A small network was shown many inputs. Here are its activations along a few directions, one row for each input.
Each table varies a few parts of the input and shows all the possible inputs, shuffled.
Descriptions start from the smaller parts, as in this example, which fits no table here: line(6) and (point or (values(2) and ring(5)) or line(11)).
Shared parts are said once, and a part with two or three values counts as separate values.
In the rows, zero is written as 128.

Other details of the inputs vary at random and push rows far along two fixed directions, the same in every table; ignore that.

Rows:
R1: [ 99 184 121 130  95 205 161  26 142 120 165]
R2: [147 112 181 115  82 135  66 128 122 117 102]
R3: [123 110  86 139 149 101 148 180 128 138 123]
R4: [ 97 111  65 131 168 104 183 171 124 157 148]
R5: [118 120  79 128 145 100 154 166 117 159 130]
R6: [112 115 120 129 148 120 133 136 120 144 117]
R7: [100 117  82 134 176  99 163 169 115 143 133]
R8: [101 132  80 138 150 105 179 159 139 145 154]
R9: [ 93 162 137 120  78 197 172  25 141 117 161]
R10: [111 129  70 140 173 104 166 172 126 139 122]
R11: [119 129 136 131 140 119 121 143 137 135 119]
R12: [210 129 194 115 124 139 109 103 124 102 114]
R13: [122 100 140 128 121 117 113 147 122 125 124]
R14: [119 109 138 125 143 121 111 145 121 133 111]
R15: [144 107 189 129 116 104  54 145 134 112  92]
R16: [151 103 174 128 118 125  61 150 128 116  77]
R17: [ 95 194 128 114  85 187 162  28 133  98 153]
R18: [ 96 193 131 112  87 199 164  32 135 109 151]
R19: [135 110 131 131 119 126 111 150 134 129 109]
R20: [ 99 187 127 124  91 194 166  26 149  92 144]
R21: [119 117 118 133 133  99 129 154 139 132 133]
R22: [159 179 163 103 117 190 196  18 130 101 176]
R23: [200 127 154 121 153 124 124 129 116 123 144]
R24: [124 133 127 124 130 117 114 145 114 125 114]
R25: [153 104 174 131 114 124  61 141 126 124  74]
R26: [122 119 134 130 122 120 126 146 141 137 130]
R27: [ 97 141  72 139 172 106 183 151 136 162 141]
R28: [101 117  81 132 176  93 158 162 118 139 132]
R29: [112 126  74 143 172 107 147 171 120 145 143]
R30: [151 101 178 120  90 115  59 152 115 114  97]
R31: [145 121 178 119 100 132  65 121 116 124  88]
R32: [157  95 185 133  89 131  42 142 126 111 111]
R33: [106 103  79 132 161  87 158 173 121 143 140]
R34: [153 104 183 130 111 135  41 140 123 119  98]
R35: [153 104 185 131 108 124  34 134 123 106  98]
R36: [157  94 182 131  90 124  38 137 127 109 111]
R37: [113 126  70 138 146 119 175 148 133 153 133]
R38: [ 95 143  73 139 173 104 184 158 135 146 147]
R39: [102 174 114 131  82 202 170  31 145 123 177]
R40: [114 122  77 126 145  91 151 168 117 141 137]
R41: [171 136 103 127 195  87 196 161 124 150 157]
R42: [109 119  80 140 158  94 168 171 136 165 140]
R43: [165 196 153 100 107 187 192  21 125 102 172]
R44: [158  94 185 130  91 137  42 140 128 118 108]
R45: [134 111 127 131 119 113 109 146 134 118 112]
Description of these inputs: values(5) and (point or (values(2) and line(4))).
Q: Changing only the values(5) part turns R4 into R44. The same change can be made to R28. Which row results?
A: R35
Q: Changing only the values(5) part turns R22 into R12. The same change can be made to R13. Which row results?
A: R3
Q: Which other rows agree with R2 in the values(5) part? List them by row number.
A: R5, R17, R18, R24, R30, R31, R40, R43
Q: Which other rows does R44 become when the values(2) part takes its other values? List them by row number.
A: R34
